Each row below holds a small network's activations on one input, seen along a few directions.
In each table, some parts of the input vary, and every possible input appears once, in random order.
A made-up example of a description, with smaller parts first: values(3) and (point or line(11) or (line(4) and ring(5))).
Shared parts are said once, and a part with two or three values counts as separate values.
(in the rows, 128 means zero)

Other details of the inputs shift rows strongly along two fixed directions, in all tables alike. That doesn't count.

Table:
r1: [150  82 136 189 126 138  43 108 174 149 155 184 158]
r2: [166 116 181 206 167 125  94 118 163 133 192 177 164]
r3: [ 52 195 173 158 195 192  80  99 104  95  91 129 200]
r4: [ 88 159 112 128 112 145 108 103  81 123  86  96 137]
r5: [197  22  97  73 106  77 164 171 183 134 183 152  61]
r6: [ 79 195 185 177 177 202  75 121 149  76  82 116 200]
r7: [116 141  77  85  69 115 156 144 110 140  66  92  91]
r8: [144  48 123 108 126  88 115 101 122 123 199 179  78]
r9: [131 161 115  93 154 113 212 159  89 139 121  74 122]
r10: [ 72 173 131 100  95 153 113 114 133 114  82 126 118]
r11: [155 125  93 118 128 137 180 193 117 110  81  61 124]
r12: [128 124  86  96 146 123 181 171  73 129  89  73 128]
r13: [190  87 136 137 113  93 131 130 180 159 194 170 112]
r14: [123 168 113  80 100 110 193 120  88 133 119  77  94]
r15: [129 125 164 173 104 108  74  68 156 163 182 214 132]
Description of these inputs: values(3) and ring(5).
Q: The inputs of r10 and r15 match in every part but the values(3) part. If r5 is changed in the same way as r10 into r15, which row does it become?
A: r13
Q: Change only the values(3) part in r6. List by row number the other rows that result.
A: r2, r11
Q: A walk changes only the ring(5) part. It starts at r11 and steps to r12. List the rest of the walk in order.
A: r4, r7, r1

Table:
r16: [138 168 172 187 162 164  99 132 179 137 120 141 200]
r17: [117 180  92  64  61 114 183 114 117 157  94  84  88]
r18: [121 113 149 202 107 148  21  89 152 126 128 186 164]
r19: [126 158  97  35 113  87 242 164  91 126 116  75  63]
r20: [194  46 107 157  79  80 108 132 165 155 182 178  84]
r21: [128 150 157 199 160 169  84 143 158 141 112 135 198]
r22: [181   8 146 155 102  89  67 105 194 127 223 238  84]
r23: [ 73 195 125 142  85 159  83  75 106 159  89 123 146]
r24: [ 94 189 137 166 159 195  96 158 131 110  49  90 213]
r25: [193  92 102  68 134  96 218 214 175 130 143  99  88]
r26: [ 94 163 100  38 120 122 224 156  76 105  83  70  82]
r27: [183  60 143 190 175 102 118 130 117 146 209 155 142]
r28: [144  40 118  88  87  83 106  89 146 150 200 199  67]
r29: [113 164  95  95 113 109 199 147  65 145  92  77 103]
r30: [ 93 194  94  75 148 184 187 206 124  87   7  17 148]
r31: [ 68 192 119 127 136 149 131 116  58 122  65  97 159]
r32: [112  75 128 135 158  96 102 100  98 128 162 179 111]
r33: [138  44 133 180 107  98   8  46 132 172 205 247 131]
r34: [148 162 162 162 173 140 148 126 117 125 144 100 168]
r35: [122 178 163 182  94 151  76  92 173 129 113 151 157]
r36: [ 67 222 175 148 191 213 119 121 100  72  78  74 195]
r37: [ 86 191 167 148 171 207 100 145 161  93  74 112 197]
r38: [ 86 207 214 205 206 193  63  85 131  99 143 138 215]
r39: [108  73 114 113 103 107  70  78 127 144 152 179  98]
r40: [183  28  62  57  72  68 182 182 147 117 131 111  28]
r41: [196  68  86  54  62  62 206 180 173 129 158 118  29]
r42: [127 135  86  71 166 134 214 189  78  84  80  22 110]
r43: [ 89 192 145 171 181 186 110 130  76  96  77  70 208]
r44: [153  79 177 203 156  80  69  56 136 169 238 248 141]
r45: [166  75  75  24  59  54 204 141 138 159 173 125  21]
Q: Describe the family of inputs behind these rows.
A: ring(5) and ring(6)
Q: The inputs of r36 and r27 match in every part but the ring(6) part. If r22 is changed in the same way as r36 into r27, which row does it become?
A: r20
Q: Change only the ring(5) part in r41. List by row number the other rows that result.
A: r19, r25, r38, r45
Q: A walk changes only the ring(5) part. It starts at r43 and steps to r31. List the rest of the walk in order.
A: r33, r18, r24

Table:
r46: [108 185 138 110 138 154 160 133 109 113 100  87 148]
r47: [ 97 176 147 141 145 161 124 121 101 106  96 109 165]
r48: [171  64  93  81 128  77 193 176 126 119 150 118  69]
r49: [159  85  98  95 116 116 159 166 136 122 132 108  99]
r50: [129 153 103 106 120 124 183 167 100 125  88  74 114]
r51: [167  61 131 139 131 108 117 136 162 134 182 170 113]
r52: [168  72 103 102  88  82 153 125 135 140 167 139  66]
r53: [109 138 133 128 154 144 116 131 124 110 112 113 140]
r54: [131  95 106 100 108  97 138 130 121 144 136 155  97]
r55: [121 163 140 120 125 154 135 143 145 116 105 108 141]
r56: [162  80  99 102  86  82 154 132 124 130 150 136  69]
r57: [126 104 160 169 165 131  84 104 150 123 166 174 144]
r58: [ 95 192 140 146 138 162 130 128 112 127  88  90 159]
r59: [127 130 177 207 159 137  57  88 146 147 178 190 170]
r60: [135 126 126 115 139 126 157 134 114 123 136 112 126]
r61: [144  62 104 110 115  92 114 116 130 154 168 174  97]
r62: [ 92 181 162 147 160 162 107 114 138 109 110 124 162]
r63: [106 168 129 121 122 163 138 151 127 104  77  94 145]
r64: [136 153 100  93 116 129 183 162 122 132  81  72 121]
r65: [ 85 181 189 200 124 167  28  50 147 127 139 178 177]
r66: [132  91 114 107 112 103 130 117 133 153 152 162 100]
r67: [124 154  99 104 124 134 172 161  98 128  89  63 119]
r68: [167  66 131 163 135  97 102 125 147 145 172 184 132]
r69: [ 88 177 131 136 103 158  94  96 115 114  90 103 140]
r70: [ 87 178 135 110 115 144 121 110 126 140 101 129 138]
r71: [130 142 100 108 122 133 153 154 120 128  89  83 134]
r72: [137 142 142 148 134 132 114 122 146 140 130 140 152]
r73: [150  66 155 176 162 117  68  92 130 134 200 194 149]
Q: The inputs of r59 and r50 match in every part but one. If r72 is changed in the same way as r59 into r50, which row does it become?
A: r68
Q: Describe the family of inputs behind these rows.
A: line(4) and (values(2) or ring(5))
Q: Change only the values(2) part in r61. List by row number the other rows that result.
A: r69
